Each row below holds a small network's activations on one input, seen along a few directions.
In each table, some parts of the input vary, and every possible input appears once, in random order.
Descriptions start from the smaller parts, as in this example, which fits no table here: one of 6 places along a line, together with either a single point or (one of 2 separate values, together with one of 5 places around a ring) or one of 11 places around a ring.
Shared parts are said once, and a part with two or three values counts as separate values.

Other details of the inputs vary at random and push rows far along two fixed directions, the same in every table; ignore that.

Rows:
row 1: 417 -291 353 -66 339 -288 53 -710 -262 262 -345 -123 130 28 62
row 2: 346 -404 191 -415 245 -709 -89 -464 35 140 -334 -153 -130 26 11
row 3: -31 -64 53 -90 -158 193 -474 394 -410 -586 34 362 323 -619 -148
row 4: -559 588 -416 264 -343 549 560 652 415 296 579 -159 -228 655 190
row 5: 363 -278 134 -262 255 -572 -19 -508 88 110 -352 -81 -127 -85 -5
row 6: 61 -140 72 179 284 -246 162 -598 204 326 -283 -337 -98 369 146
row 7: -56 -70 260 103 -45 392 -579 162 -627 -606 -73 276 427 -510 6
row 8: -220 -305 -200 31 -55 -152 -26 80 182 454 101 -282 -105 87 -194
row 9: -111 -119 -31 239 -55 47 -103 8 64 171 39 -12 -64 -129 -260
row 10: -454 670 -415 378 -252 593 597 522 436 258 494 -83 -225 507 137
row 11: 113 298 77 -270 -194 340 -138 438 -419 -651 140 464 288 -275 153
row 12: 142 358 166 -60 -209 460 -100 356 -411 -795 163 507 266 -294 64
row 13: 85 -32 -14 90 128 -248 214 -332 371 218 -110 -160 -284 233 -31
row 14: -292 -165 -294 162 -8 -100 75 59 332 624 114 -305 -163 101 -197
row 15: 196 -47 63 -284 68 -259 -134 -58 2 -222 -166 84 -10 -95 65
Each input here is: one of 3 separate values, together with either a single point or one of 4 places along a line.
The inputs of row 3 and row 10 match in every part but the choice among 3 separate values. If row 9 is changed in the same way as row 3 into row 10, which row does it become? -> row 12
Change only the choice among 3 separate values in row 15. List by row number the other rows that result. -> row 11, row 14
List by row number the other rows that have the choice among 3 separate values in common with row 15. -> row 2, row 5, row 6, row 13

Rows:
row 16: -18 -172 -148 83 86 -245 192 -210 321 697 1 -261 -267 107 -221
row 17: -212 -119 -111 340 101 -39 79 -222 248 490 -53 -273 -142 169 -128
row 18: 608 -311 538 -389 265 -370 -481 -502 -551 -634 -505 295 298 -466 76
row 19: -72 -19 -72 -51 -89 -27 -165 200 92 -295 28 63 -37 -121 -55
row 20: -114 -56 -15 -69 -80 39 -162 204 -63 -204 27 3 77 -28 72
row 21: -179 -250 -158 116 115 -269 160 -196 273 765 -7 -414 -189 240 -100
row 22: -555 577 -294 540 -358 919 127 740 99 -254 493 124 124 143 58
row 23: -222 651 -38 237 -233 743 107 563 -108 -682 290 299 165 61 270
row 24: 84 -118 199 -24 42 14 -404 -78 -259 -509 -192 167 177 -284 34
row 25: 501 -337 366 -542 155 -423 -367 -283 -492 -452 -367 217 273 -337 103
row 26: 68 139 -23 -140 -56 -50 -10 151 93 -338 21 147 -20 12 59
row 27: 40 -176 -33 -32 135 -278 318 -366 159 732 -14 -323 -185 298 -49
row 28: 68 -57 -69 16 52 -226 303 -235 263 544 24 -143 -272 178 -136
row 29: -181 50 -143 66 -157 120 -142 335 36 -137 128 73 -4 -190 -142
row 30: 114 -233 102 -177 60 -96 -157 -71 -268 100 -50 16 151 -200 -68
row 31: 71 145 3 -165 -55 101 63 102 -158 -168 44 104 90 40 174
row 32: -92 241 -3 246 -88 345 171 115 -28 -65 165 50 28 122 36
row 33: 90 44 -101 -55 105 -258 367 -247 344 411 -31 -143 -265 257 17
What do these inputs look like to the network? -> one of 3 separate values, together with one of 6 places around a ring
A walk changes only the place on the ring of 6. It starts at row 30 and steps to row 21. List the rest of the walk in order. -> row 20, row 25, row 31, row 27
Change only the choice among 3 separate values in row 32. List by row number the other rows that result. -> row 27, row 28
